A small network was trained on made-up records. Each row is its average activation on records with the value named, seen along a few directions.
Related values have similar rows: they may be neighbours, one step apart, or belong to one group.
In the rows, zero is written as 500.
Strong random noise was added to every row along 12 fixed directions; ignore it. To show where, here is one row again and again, with new noise each time:
569 551 462 552 490 439 482 292 478 534 516 589 503 543 393 491 573 615
 434 522 607 378 524
384 611 446 398 568 443 444 607 459 512 448 638 469 460 545 465 388 443
 599 377 541 451 509
595 512 666 578 573 406 518 557 444 335 503 470 329 555 550 477 430 424
 498 535 516 553 497
330 541 519 348 466 324 495 534 507 482 500 509 420 500 540 481 542 596
 551 506 510 539 480
569 508 501 648 646 484 480 420 439 393 560 534 451 451 450 441 672 575
 299 543 549 464 598
340 480 442 565 521 722 427 504 484 518 505 480 657 442 559 476 642 475
 486 561 440 512 452
656 463 483 565 463 517 608 480 522 596 583 415 661 643 347 532 264 456
 513 525 498 645 409
668 545 525 606 492 484 340 376 468 414 570 422 520 591 391 492 562 477
 513 589 530 410 489
469 538 572 767 651 501 628 572 513 411 371 667 488 720 319 605 428 602
 500 556 495 581 459
458 563 556 507 426 433 444 511 500 514 468 578 451 538 558 425 471 571
 584 528 473 458 398
497 554 459 461 733 481 656 477 500 435 488 557 477 553 331 730 316 438
 564 385 624 540 655
392 486 467 591 510 616 510 528 508 510 392 535 620 581 439 564 545 480
 535 559 481 557 450
676 485 495 666 605 482 506 576 538 386 473 511 424 463 462 530 510 562
 556 575 386 517 630
455 561 446 432 463 460 479 502 482 600 526 548 591 542 456 449 382 487
 525 442 547 511 413


Field V:
v8: 604 378 343 400 373 665 594 461 524 653 598 371 662 378 575 503 374 388
 553 473 462 574 538
v3: 478 456 583 416 457 266 654 580 545 525 473 510 371 518 503 424 486 542
 311 454 539 620 488
v12: 432 493 518 464 434 468 410 485 539 433 405 450 450 583 455 616 549 412
 599 543 526 475 515
v10: 518 467 493 509 556 500 529 678 536 502 374 531 477 412 544 494 558 499
 472 429 444 562 551
v11: 386 452 368 559 443 599 438 475 435 581 539 478 681 558 483 434 603 484
 405 584 532 492 441
v14: 495 460 542 535 560 707 563 289 471 463 425 507 554 488 407 659 723 443
 336 467 652 449 557
v5: 532 542 597 505 522 789 430 411 523 467 626 450 516 387 624 597 428 497
 669 460 418 335 466
v9: 517 478 463 469 446 452 471 544 551 575 565 416 574 563 437 472 407 477
 502 518 452 532 438
v6: 475 458 449 624 662 707 638 464 437 508 483 606 469 473 565 511 468 418
 385 497 546 455 599
v13: 618 513 611 417 415 424 444 435 566 535 558 484 380 398 595 449 464 530
 461 406 500 395 462
v1: 588 503 331 604 383 508 469 329 497 586 316 677 644 565 307 503 716 612
 376 522 571 366 523
v7: 628 434 490 429 469 470 530 595 578 523 438 384 536 392 457 508 437 500
 460 479 431 664 497
v4: 376 382 482 607 451 646 857 504 503 734 399 699 532 574 619 538 325 576
 558 494 444 528 492
v2: 548 502 386 316 440 447 409 446 424 547 471 463 484 452 517 522 577 323
 524 388 634 348 648
V is arranged as a ring.
Question: Fewest steps between v2 and v7?
Answer: 6
Question: Name the neighbours of v3, in listed order.
Answer: v9, v13
Question: Name the neighbours of v1, in listed order.
Answer: v8, v5
Question: Name the neighbours of v6, in listed order.
Answer: v12, v11
